These are the activations of a small neural network, seen along a few directions. Each row is one input.
Each table varies a few parts of the input and shows all the possible inputs, shuffled.
A made-up example of a description, with smaller parts first: one of 4 places along a line, together with either a single point or one of 9 places along a line or (one of 3 separate values, together with one of 8 places around a ring).
Shared parts are said once, and a part with two or three values counts as separate values.

Other details of the inputs vary at random and push rows far along two fixed directions, the same in every table; ignore that.

A family of inputs:
row 1: [-107, 30, -33, -64, 63, -49, -19, 32, -8, 43, 42, 32]
row 2: [24, 1, 0, 25, -4, 5, -12, -13, 8, -9, -15, -13]
row 3: [-22, 16, 4, -9, -11, -10, 16, 18, -4, 12, 1, 10]
row 4: [-3, 2, 0, -17, 0, 12, -22, 6, 0, -15, 11, 11]
row 5: [27, -18, 14, 7, -9, 18, 9, -11, 1, -10, 9, -13]
row 6: [12, -11, 4, 6, -8, -10, -6, 1, -7, -4, -6, 6]
row 7: [-7, 10, 11, -2, -4, -11, 23, 10, -9, 3, -9, 4]
row 8: [4, -15, 3, -9, -3, 8, -11, 3, -4, -22, 16, 11]
row 9: [-3, -77, -76, 63, 122, 5, 12, -54, 4, 26, 37, -40]
row 10: [1, 16, 2, -1, -5, -1, 8, 2, -3, 5, -13, -3]
row 11: [0, 17, -1, 2, -11, 3, 6, 0, 0, 7, -11, -5]
row 12: [-5, -15, 10, -11, -8, -22, -6, -16, -3, -18, -1, 9]
row 13: [10, 2, -2, 3, -4, -3, -16, 0, -4, 0, -11, 0]
row 14: [14, 3, 0, 12, -11, 12, 5, -10, 2, 3, -15, -15]
row 15: [20, -21, 11, 1, 0, -9, 1, -1, -4, -8, -5, 17]
row 16: [-16, 25, -3, -13, -10, 3, 0, 11, 3, 13, 0, 7]
row 17: [13, -9, 7, 15, -14, 6, 17, -7, -1, 0, -9, -10]
row 18: [19, -1, 7, -2, -5, 21, -2, -8, 6, -4, 4, -13]
row 19: [-12, 15, -7, -7, -6, -2, -19, 11, 6, -4, -6, 6]
row 20: [1, -6, -2, 6, -10, -5, -7, 3, 5, -12, -3, 4]
row 21: [-5, 12, 5, -13, -4, 12, -4, 9, 3, 4, 6, -3]
row 22: [6, -5, -1, 9, -4, 16, -21, -7, 4, -16, -3, -1]
row 23: [22, -9, 6, 1, 2, 0, -10, -6, -1, -5, -12, 9]
row 24: [3, 1, 7, -4, -11, 3, 11, 4, 3, 2, 6, -4]
row 25: [19, 5, 1, 4, -9, 14, 2, -10, 8, 0, -5, -16]
row 26: [15, -6, 5, 14, -15, 7, 15, -10, 3, 0, -2, -6]
row 27: [-17, 28, 3, -13, -2, -8, 9, 15, -9, 10, -10, 5]
row 28: [4, 0, 9, 5, -7, -6, 21, 2, -4, 0, -10, 0]
row 29: [-8, 9, 4, 3, -6, -13, -7, 14, 4, -2, 1, 9]
row 30: [-7, 0, 12, -11, -7, 5, 7, 13, -1, 2, 14, 2]
Description of these inputs: one of 2 separate values, together with either a single point or one of 6 places along a line or one of 8 places along a line.
- Changing only the choice among 2 separate values turns row 16 into row 26. The same change can be made to row 11. Which row results? => row 3
- Change only the choice among 2 separate values in row 27. List by row number the other rows that result. => row 7

A family of inputs:
row 31: [-3, -8, 0, 1, 0, -6, 2, -22, 0, -10, 1, -11]
row 32: [15, 48, 51, -33, -74, 9, 1, 29, -6, -17, -30, 19]
row 33: [9, -15, -4, 0, 5, 2, -19, -2, 6, -6, 8, 3]
row 34: [2, 13, -9, 6, 2, 6, 3, -6, 7, 15, -6, -13]
row 35: [17, -17, 1, -4, 8, 9, -10, -5, -2, -10, 8, 5]
row 36: [15, -15, 4, -6, 8, 7, -9, -3, -3, -12, 6, 7]
row 37: [11, 51, 47, -27, -79, 6, -4, 31, 2, -13, -26, 16]
row 38: [5, -16, 2, 7, 0, -18, 10, -12, -1, 1, -3, -3]
row 39: [8, -8, -5, 12, 14, -6, 5, -2, -6, -1, -11, 4]
row 40: [13, -16, 2, -3, 5, 8, -14, -1, -1, -7, 10, 5]
row 41: [13, 26, 50, -33, -75, 6, -29, 32, 2, -36, -9, 32]
row 42: [7, -20, 4, 6, 8, -12, 16, -14, -7, 2, 1, -3]
row 43: [8, 11, -6, 7, -1, 1, 5, -3, 5, 16, -8, -13]
row 44: [1, 16, -6, 1, 1, 14, -2, -9, 5, 7, -6, -18]
row 45: [-2, -11, -1, 3, 4, -7, 3, -19, 0, -8, 0, -8]
row 46: [4, -9, -3, -5, 5, 15, -26, -9, 6, -16, 9, -2]
row 47: [3, -7, -5, 26, -2, 13, 17, 7, 2, 0, 4, -7]
row 48: [-89, 29, -25, -59, 40, -24, -27, 51, 0, 33, 44, 41]
row 49: [10, -9, -6, 14, 11, -4, 4, -3, -6, 0, -11, 3]
row 50: [-3, -2, -13, 16, 7, -7, -8, -2, 3, 1, -8, 3]
row 51: [-1, -13, -1, 7, 3, -14, 7, -15, 1, -1, -1, -2]
row 52: [9, -20, 3, 4, 11, -10, 19, -16, -9, -1, -1, -2]
row 53: [5, -19, 1, 10, 8, -16, 15, -14, -2, 1, 1, -5]
row 54: [2, -4, -10, 17, 4, -12, -5, 2, 2, 3, -10, 2]
row 55: [-10, 3, -13, 8, 9, -2, -13, -2, 1, -5, -6, -1]
row 56: [4, -8, -5, -5, 4, 15, -26, -14, 6, -17, 11, -7]
row 57: [-1, 18, -7, -2, -3, 14, -3, -12, 5, 5, -4, -20]
row 58: [-1, -18, 1, 14, 0, 5, 31, -5, -1, 2, 15, -11]
row 59: [6, -8, -6, 16, 9, -5, 0, 1, -4, 3, -8, 3]
row 60: [13, 7, -3, 3, 10, 9, 16, -5, -2, 15, -8, -12]
row 61: [-93, 41, -30, -45, 35, -29, -20, 44, -5, 30, 26, 30]
row 62: [3, -6, -9, 20, 10, -10, 0, 0, 1, 1, -7, 1]
row 63: [3, -12, 0, 4, -3, 24, 2, 8, 5, -7, 23, -3]
row 64: [9, 7, -2, 5, 8, 7, 12, -2, -1, 19, -5, -13]
row 65: [0, 9, -3, 11, -4, 25, 28, 7, 6, 16, 5, -20]
row 66: [8, -19, 5, 2, 12, -12, 19, -15, -9, -2, -2, -1]
- What do these inputs look like to the network? => one of 4 separate values, together with either a single point or one of 8 places along a line
- Changing only the choice among 4 separate values turns row 33 into row 38. The same change can be made to row 46. Which row results? => row 45
- Start at row 57 and move only the place on the line of 8, one step at a time. The first step leads to row 44. Which rows follow, in order? => row 34, row 43, row 37, row 64, row 60, row 32
- Change only the choice among 4 separate values in row 50. List by row number the other rows that result. => row 34, row 48, row 51
